A small network was shown many inputs. Here are its activations along a few directions, one row for each input.
Each table varies a few parts of the input and shows all the possible inputs, shuffled.
Descriptions start from the smaller parts, as in this example, which fits no table here: one of 8 places around a ring, together with either a single point or one of 9 places around a ring or (one of 3 separate values, together with one of 4 places along a line).
Shared parts are said once, and a part with two or three values counts as separate values.

Rows:
R1: [ 22.7 -30.8 -48.1  47.7 -23.5 -43.9 -10.3 -13.5 -40.5   9.0  -5.4  -5.0
  -4.2  -2.2  52.8 -29.4]
R2: [ 23.1 -38.4 -19.0  29.8 -25.6 -13.1   7.1  -0.5 -31.8 -11.7 -18.6   4.4
 -28.1   3.6  35.9 -22.7]
R3: [-12.6  50.9  35.5 -21.0  39.9  16.2 -11.0  -8.6  19.2  17.0  21.3  -0.3
  35.8   1.4 -27.9  23.7]
R4: [  8.3 -24.3   9.4  18.8  -2.7   9.5  -1.0  23.9 -11.2 -28.4 -12.2  24.5
 -54.4  -1.2  18.6 -10.8]
R5: [  9.7  -0.2  12.9  13.8  24.9  19.3 -22.4  25.4 -18.3 -20.0   5.0  33.0
 -53.0   4.8  29.2  -4.9]
R6: [  4.8 -35.0  -9.5  17.2 -12.4   0.0   5.5  16.4 -18.7 -16.5 -13.7  16.8
 -56.9   2.6  25.7 -14.0]
R7: [ -5.6   8.9 -39.5  -6.9 -25.6 -39.2   2.9 -35.7   8.0  34.6   5.6 -43.9
  74.4  -6.8 -12.2  -1.4]
R8: [-20.3  15.7  17.0 -30.0   0.6  16.9  18.2   0.9  41.2  -4.1  -1.6  -9.4
  24.6  -7.8 -48.5  16.3]
R9: [ -4.6   1.0  -9.0 -24.3 -26.3  -7.2  22.9 -22.6  19.4  13.2  -5.9 -33.4
  52.8   0.5 -31.4   6.0]
R10: [-23.5   2.7   1.9 -36.1 -13.7   6.5  21.1  -3.2  31.8   8.9  -1.9 -19.5
  24.5  -0.3 -42.1  15.5]
R11: [-16.7  38.7  20.7 -32.2  28.6  27.0  -2.8   4.5  31.8   4.3  15.9  -0.9
  24.7  -1.1 -37.7  23.3]
R12: [ 14.7  10.7  27.8  23.1  35.9   8.0 -30.3  13.0 -30.9  -6.2  11.4  33.8
 -40.4   6.5  37.6  -1.5]
- Changing only one part turns R1 into R2. The same change can be made to R7. Which row results? => R9
- What is each input in this table made of? => one of 2 separate values, together with one of 6 places along a line
- Change only the choice among 2 separate values in R5. List by row number the other rows that result. => R11

Rows:
R13: [ 18.2 -17.8   3.0  15.4 -11.1   0.2  11.5  -6.7 -15.1 -14.1 -16.4   5.6
 -16.3  -1.2  15.8 -13.1]
R14: [ -5.7   8.7 -16.8  -5.1  15.0   1.5 -19.2   8.5   0.7   3.2  14.1   9.1
  -8.7  -2.6  10.6   1.5]
R15: [ 10.2 -10.9  29.6   4.2   7.0  13.9   3.3   8.7 -17.3  -6.5  -3.2  17.6
 -26.0  14.3  10.9   3.0]
R16: [ -9.9  43.5  38.4 -16.4  28.3  30.2   1.4   8.5  50.2 -20.5   6.5   5.4
  34.9 -17.2 -52.2  18.1]
R17: [ -2.5  13.8  12.3  -4.8  18.9  14.5 -13.6   9.7  -7.4  -2.0   6.0   9.5
 -23.2   6.2   7.6   3.3]
R18: [ 12.0 -28.5 -22.3  20.9 -31.2 -21.9   4.0  -1.2 -11.8  -7.3 -13.6  -8.6
  -0.1  -4.3  15.2 -16.6]
R19: [ -9.5   3.9  -9.4  -3.0  14.0  -5.1 -19.5   9.2  -1.3   6.7  14.5  11.5
 -13.6  -3.0  10.8   4.3]
R20: [ 14.3 -23.3  12.0  16.7 -14.1  -6.0  11.2  -5.7 -17.0 -11.2 -16.8   7.9
 -20.2   0.4  16.8 -11.4]
R21: [ -5.2  -0.1 -31.7  15.6   2.0 -11.7  -7.1   2.9   1.0   3.9   5.0  -1.0
  -1.7  -6.9   9.3  -8.7]
R22: [  2.3  39.2   6.0 -18.2   3.0 -20.7   0.4 -48.3   2.4  45.3  15.4 -39.2
  95.0   6.0 -20.4  14.8]
R23: [ 14.4  -5.2  20.6   3.3   9.6  20.6   3.6   8.0 -15.8  -9.2  -3.4  15.1
 -21.8  12.5   9.9   2.0]
R24: [-39.0  -4.2  -7.8 -62.2 -30.4  11.2  40.5  -5.5  50.6  13.5  -7.2 -35.1
  32.5   0.8 -67.0  22.3]
R25: [ -8.5  -4.7 -24.4  18.1   1.0 -18.4  -6.8   4.1  -1.7   7.8   5.0   1.1
  -6.6  -7.6   9.5  -5.7]
R26: [ -6.4   8.7  20.7  -3.3  16.9   7.7 -13.8  10.2  -8.9   1.2   6.5  11.9
 -28.2   6.9   8.4   5.4]
R27: [ 15.4 -23.4 -30.1  18.8 -29.0 -16.1   4.1  -2.5  -8.7 -10.9 -12.5 -10.8
   4.0  -4.3  14.8 -19.1]
- What is each input in this table made of? => either one of 3 separate values or (one of 2 separate values, together with one of 6 places around a ring)
- Change only the choice among 2 separate values in R14. List by row number the other rows that result. => R19

Rows:
R28: [ -9.2  -4.3 -10.3  -7.4  -9.7  -3.0   7.6   0.3  12.3   1.0  -2.4  -7.7
   5.8  -4.1 -12.2   1.0]
R29: [ -2.9   6.1 -19.9  -0.1  -6.6 -17.8  -3.6 -13.3   2.1  15.6   5.6 -16.1
  29.2  -3.6  -1.4  -1.2]
R30: [  1.3  -2.8  -2.2  -5.6 -11.4  -3.8  10.9 -10.5   2.5   5.5  -4.4 -12.1
  18.2   1.7  -8.3   0.7]
R31: [ -7.2  -2.0 -16.3  -7.3 -10.3  -7.6   5.6  -5.7   7.9   8.1   0.1 -12.6
  14.7  -2.1  -8.5   0.5]
R32: [ -6.9  16.7   9.9  -4.3  21.6   8.9 -12.4   7.7   4.0   2.0  11.2  10.0
  -6.5   0.1  -1.7   7.6]
R33: [  5.6   5.3  -5.8   1.7  -7.5 -13.9   1.6 -18.3  -3.3  13.2   1.2 -15.5
  33.0   0.3  -1.1  -0.9]
R34: [-7.0 10.0  3.0 -6.0 11.8  8.8 -5.4  8.1  9.4 -2.6  6.0  5.6 -4.1 -2.3
 -7.0  5.2]
R35: [ -0.6   0.2  14.3  -8.8  -0.7  10.3   6.8   2.2   5.5  -5.6  -3.9   1.1
  -2.0   2.2 -10.0   4.3]
R36: [ -8.9   0.8   0.3 -10.5   0.5   6.4   1.6   7.3  10.8  -2.9   1.0   0.8
  -5.1  -1.3 -10.3   4.4]
R37: [ 1.5 16.4 24.0 -2.7 20.6 12.5 -7.4  2.3 -1.3 -0.7  6.4 10.4 -3.4  3.4
 -1.3  7.5]
R38: [ 1.2  9.5 17.2 -4.4 10.7 12.5 -0.2  2.9  4.2 -5.3  1.3  6.0 -0.9  1.2
 -6.7  5.1]
R39: [ 33.9 -50.8 -18.0  61.3  -8.3 -14.2 -18.0  21.5 -61.3 -26.5 -15.0  37.3
 -88.2   5.1  80.4 -35.6]
R40: [ -0.8  -5.0   3.8  -5.7 -10.8   0.9  12.9  -4.5   7.1  -1.8  -7.1  -7.2
   9.1  -0.4 -12.1   1.1]
- What is each input in this table made of? => either a single point or (one of 2 separate values, together with one of 6 places along a line)
- Change only the choice among 2 separate values in R30. List by row number the other rows that result. => R31
- Change only the choice among 2 separate values in R36. List by row number the other rows that result. => R35

Rows:
R41: [ 20.4 -19.7  -9.7   3.3 -26.0 -11.0  -9.8   1.5 -14.2 -12.3  -6.8  -5.8
   5.1   1.6  18.0 -10.9]
R42: [ 20.1 -23.4   4.6  -0.5 -21.9  -7.7 -12.2  -0.5 -35.9  -4.8  -8.6  -0.6
 -23.5  14.1  34.7 -10.0]
R43: [-14.9  27.0  17.2 -58.6 -14.0   3.5   5.8 -20.6  31.0  21.6   9.0 -38.9
  71.7   6.5 -50.0  25.5]
R44: [-19.7  16.1 -10.0  -2.2  24.7  -5.0 -27.4  14.0   5.5   8.7  20.6  13.2
 -17.0  -5.7   8.0   5.3]
R45: [ 18.2 -17.3 -10.6  11.2   1.0   8.6  12.0  -8.4 -36.5   6.1  -7.7   6.2
 -28.4  18.6  31.6  -9.9]
R46: [-11.9  -2.5  -8.7   8.7  15.7 -13.0 -23.3  12.6 -19.8  17.0  15.8  13.5
 -32.9   6.0  26.4   1.8]
R47: [ 13.1  -8.3  16.0  -9.2  -5.5   6.0 -20.6  13.0 -22.2  -7.3   2.2   6.6
 -19.1  14.6  20.6   1.1]
R48: [ 11.1  -2.3   0.1   2.7  18.1  22.0   4.9   3.9 -22.7   4.3   3.1  13.1
 -24.6  19.1  17.8   1.1]
R49: [-16.4  32.1   1.8 -46.2   7.0  18.8  28.8 -26.8  29.4  32.2   9.0 -31.3
  66.0   9.8 -50.6  25.4]
R50: [ -6.8 -18.6 -16.6   7.5 -19.9  -0.7  17.1  10.9  20.4 -20.3 -14.7  -1.9
 -10.0 -12.4 -13.9 -10.0]
R51: [-10.0 -24.3  12.7  -0.9  -3.9   8.6   8.2  20.2  -5.7  -7.8  -7.3  16.2
 -50.1   7.4   4.3   2.2]
R52: [ -3.7 -14.3 -36.0  22.0  -7.1 -30.5 -11.9  -0.6 -11.7  11.7   5.5   0.0
  -6.7  -7.6  23.5 -11.3]
R53: [ -2.9 -18.8 -19.4  16.9  -3.4 -26.2 -14.1  -2.2 -34.8  18.7   3.3   5.3
 -36.9   6.5  41.0 -10.3]
R54: [ -1.5 -36.5 -15.2  12.9 -26.9  -9.7  19.8   7.5   2.1 -13.3 -17.6   2.9
 -23.9  -6.9   1.7 -10.8]
R55: [ 20.5 -13.1  10.6  38.4  -6.6 -18.7   5.9 -11.5 -15.4  -7.1 -11.7   6.8
   6.2  -7.8  16.2 -13.2]
R56: [  4.5  14.3  -0.8  -7.3  25.7  29.5   1.7   5.1   0.4  -3.3   7.2  12.6
 -10.3   8.3   0.9   4.2]
R57: [-40.4  35.7  -6.1 -45.7   4.4 -13.0   4.4 -23.8  37.5  45.4  20.9 -35.4
  66.5  -2.1 -49.2  28.2]
R58: [-38.7  15.7  15.1 -54.9 -12.9   6.4  34.0 -15.6  49.1  23.2  -0.7 -32.7
  50.2  -1.1 -70.3  27.6]
R59: [ -0.8 -39.8   0.2   8.3 -21.9  -6.1  16.0   5.1 -21.4  -5.1 -18.5   7.8
 -53.1   7.3  20.4  -9.9]
R60: [-18.0  38.3  37.7 -33.1   4.6  -2.4  22.3 -34.4  34.7  28.9   5.8 -30.8
  78.0  -2.0 -57.4  26.7]
R61: [ 18.2 -13.3 -25.2  15.7  -2.7   6.3  14.7  -6.7 -15.3  -0.7  -6.1   1.6
  -0.5   6.3  15.6 -10.4]
R62: [  8.9  20.6  22.5  22.7  17.1   1.1  -5.1  -1.9  11.1 -14.9  -1.5   8.8
  15.9 -17.2  -8.7  -1.4]
R63: [  5.1  18.9  38.3  12.8  25.4   8.1  -9.3   1.8   2.2 -10.7   3.1  19.7
  -4.5  -5.6  -0.2   3.1]
R64: [  7.9  16.0 -15.4   1.2  18.0  24.0   5.4   1.9   7.9  -6.9   3.2   3.2
   7.7  -1.8  -6.6   0.0]
R65: [-15.9  18.2 -26.0   7.1  16.2 -11.9 -23.3   9.9  14.0   5.1  15.9   2.5
   2.6 -16.8  -0.2   0.7]
R66: [ 20.3 -17.3  25.6  32.0  -2.6 -14.7   3.0 -13.6 -39.0   0.8 -13.1  11.3
 -25.3   6.9  33.8 -12.3]
R67: [-17.5  -5.9  12.0 -12.4   4.9  16.8   5.1  21.4  19.4 -16.7  -2.7  15.3
 -34.3  -4.6 -14.6   5.3]
R68: [ 15.4   5.3   9.3  32.9  -0.1  -9.6   2.8  -8.6   3.8 -14.3  -8.8   2.0
  20.4 -13.6   0.4 -12.4]
R69: [ 12.4  -0.2  39.1  23.7  16.5  -0.4  -5.5   0.1 -23.8  -2.1  -1.1  19.9
 -20.8   7.0  18.5  -0.2]
R70: [-13.8  -4.4  -3.7  -3.2  -3.6  10.0   9.6  18.7  28.4 -21.2  -7.8   5.1
 -14.7 -16.0 -23.2   0.9]
R71: [ 15.8  -3.1 -11.0  -1.8 -20.0  -2.7 -12.2   4.0   2.7 -18.5  -4.1 -10.5
  17.9  -3.6   3.4 -10.1]
R72: [ 10.1  10.1   0.6 -11.3  -5.3   7.4 -20.1  11.2   9.5 -19.3   2.4  -4.0
  14.3  -6.8  -4.7  -0.1]
R73: [ -9.3   3.4 -38.0  16.9  -0.3 -22.0 -15.0   2.5   6.7   5.0   8.6  -4.7
   7.0 -12.9   8.4 -10.4]
R74: [ 13.6   2.8 -26.5  10.2   2.9  14.4  12.4  -4.5   1.5  -6.8  -3.4  -3.1
  11.5   1.3   1.3  -9.7]
R75: [  6.4   8.7  15.3 -19.8   2.6  13.8 -24.1  14.4   1.3 -15.4   6.6   5.9
  -4.2   3.3   3.2   4.2]
- What is each input in this table made of? => one of 5 separate values, together with either a single point or one of 6 places around a ring
- Changing only the choice among 5 separate values turns R58 into R57. The same change can be made to R50. Which row results? => R73
- Which other rows agree with R43 in the choice among 5 separate values? List them by row number. => R41, R42, R47, R71, R72, R75
- Change only the choice among 5 separate values in R46. List by row number the other rows that result. => R47, R48, R51, R69
- Which other rows agree with R74 in the choice among 5 separate values? List them by row number. => R45, R48, R49, R56, R61, R64

Rows:
R76: [  7.6 -15.6  -2.3  10.0  -5.3  -2.0   1.3   2.2 -17.2  -2.8  -5.6   6.3
 -21.9   5.4  18.0  -7.0]
R77: [ 13.0  -5.5   1.5  13.7  -2.1  -4.3  -3.8  -2.8 -14.7  -4.1  -3.6   3.6
  -5.1   1.6  16.1  -7.6]
R78: [ 10.3 -12.4  -1.7  10.8  -3.7   0.8   0.4   2.8 -14.6  -6.5  -5.5   6.8
 -17.6   3.9  16.2  -7.4]
R79: [  7.0 -14.2  -4.9  11.1  -4.0  -0.9  -3.4   8.1 -12.2  -8.5  -4.1   8.9
 -22.8   1.6  16.8  -7.7]
R80: [-29.1  64.5  17.6 -49.6  29.6   9.8  -4.9 -20.8  44.9  34.9  28.7 -27.1
  82.2  -2.4 -58.4  34.9]
R81: [-25.5   9.4 -21.0 -46.0 -38.3 -13.3  37.8 -31.9  50.8  25.2  -5.4 -56.2
  90.3  -8.2 -67.9  15.5]
R82: [ 11.8   0.0  -2.7  18.4   3.1  -7.3  -7.6  -3.0 -12.1  -1.9   0.4   4.2
   1.0  -1.6  15.8  -7.5]
R83: [  9.2  -3.2  -3.3  17.9   1.6 -10.6  -6.7  -4.1 -14.7   2.0   0.3   3.9
  -2.7  -0.3  17.8  -7.1]
R84: [-18.5  27.3  50.4 -35.8  27.4  44.5   8.9  18.0  36.6 -15.6   3.9  13.8
  -6.7   0.5 -45.7  25.3]
R85: [ 10.4  -8.8   0.9  13.1  -3.7  -7.5  -2.8  -3.7 -17.4  -0.3  -3.7   3.3
  -9.1   3.0  18.0  -7.2]
R86: [ -1.7 -13.6 -14.8  12.8  -0.2  -4.0  -7.9  13.6  -8.4  -7.1  -0.6  11.8
 -32.6  -2.5  18.2  -8.4]
R87: [  1.2 -10.6 -14.1  13.5   1.2  -1.5  -8.7  13.9  -6.1 -10.6  -0.6  12.1
 -28.0  -4.0  16.5  -8.7]
R88: [  4.2 -17.3  -5.5  10.3  -5.6  -3.6  -2.5   7.7 -14.7  -4.8  -4.2   8.5
 -27.2   3.2  18.5  -7.2]
- What is each input in this table made of? => either one of 3 separate values or (one of 2 separate values, together with one of 5 places along a line)
- Start at R86 and move only the place on the line of 5, one step at a time. The first step leads to R88. Which rows follow, in order? => R76, R85, R83
